Each row below holds a small network's activations on one input, seen along a few directions.
In each table, some parts of the input vary, and every possible input appears once, in random order.
Descriptions start from the smaller parts, as in this example, which fits no table here: values(3) and (point or line(11) or (ring(5) and line(6))).
Shared parts are said once, and a part with two or three values counts as separate values.

Other details of the inputs shift rows strongly along two fixed directions, in all tables alike. That doesn't count.

Table:
r1: [736,-490,101,-105,-652,-319,581,353,441,83,-219,434,-623]
r2: [557,-98,-340,-671,-353,353,-154,52,196,337,-972,282,-496]
r3: [-92,-45,248,614,-12,-352,240,100,10,-6,483,-69,204]
r4: [-407,423,-55,-487,506,574,-529,-446,-155,-275,102,-70,267]
r5: [-391,490,-248,-62,389,455,-562,-394,-317,-18,29,-162,505]
r6: [92,-44,654,561,25,-197,164,46,400,74,561,119,98]
r7: [-129,-87,281,438,54,-308,230,110,43,-83,475,-88,135]
r8: [-574,308,-316,-50,368,177,-433,-263,-527,-137,-56,-376,380]
r9: [-608,219,-200,-340,506,233,-379,-208,-414,-247,-15,-387,221]
r10: [-160,-125,400,80,169,-196,215,50,137,-283,511,-35,-41]
r11: [-401,434,-114,-359,451,533,-552,-438,-207,-214,80,-96,349]
r12: [180,98,405,756,-96,-172,204,-13,283,121,658,216,310]
r13: [-180,-72,247,368,128,-270,202,121,18,-72,442,-137,140]
r14: [212,-102,-573,-443,-250,107,-51,120,-188,194,-768,-6,-268]
r15: [75,17,559,680,37,-203,155,62,324,190,520,72,174]
r16: [164,-28,-645,-231,-199,71,-49,170,-257,355,-763,-89,-132]
r17: [685,3,-596,-498,-540,363,-119,-1,98,373,-908,407,-305]
r18: [-596,233,-200,-326,465,236,-401,-251,-426,-278,-12,-358,230]
r19: [155,-111,-503,-552,-145,140,-43,127,-150,133,-708,-29,-306]
r20: [-101,-118,358,367,19,-307,237,62,92,-192,527,-24,76]
r21: [-615,229,-247,-250,515,204,-366,-156,-440,-157,-37,-433,273]
r22: [222,-33,-673,-215,-274,64,-49,155,-259,363,-805,-44,-149]
r23: [892,-512,18,171,-886,-440,637,395,424,229,-287,494,-562]
r24: [-490,356,6,-265,538,437,-597,-329,-205,-53,-72,-271,280]
r25: [-46,-43,277,689,-83,-382,257,75,27,-15,516,-19,209]
r26: [322,-128,-494,-651,-325,179,-34,43,-84,65,-790,149,-436]
r27: [563,-435,68,-154,-456,-266,511,364,365,90,-197,293,-542]
r28: [67,-95,809,126,148,-64,168,-16,537,-184,605,202,-123]
r29: [-85,-94,312,503,-15,-341,248,87,60,-101,510,-40,137]
r30: [-48,-148,459,308,-30,-308,268,22,172,-291,591,67,-6]
Description of these inputs: line(5) and (values(2) or line(4)).
Changing only the line(5) part turns r16 into r13. The same change can be made to r3. Which row results? -> r29
Start at r26 and move only the line(4) part, one step at a time. The first step leads to r1. Which rows follow, in order? -> r10, r27
Change only the line(4) part in r14. List by row number the other rows that result. -> r20, r21, r23
Start at r12 and move only the line(5) part, one step at a time. The first step leads to r5. Which rows follow, in order? -> r17, r11, r4
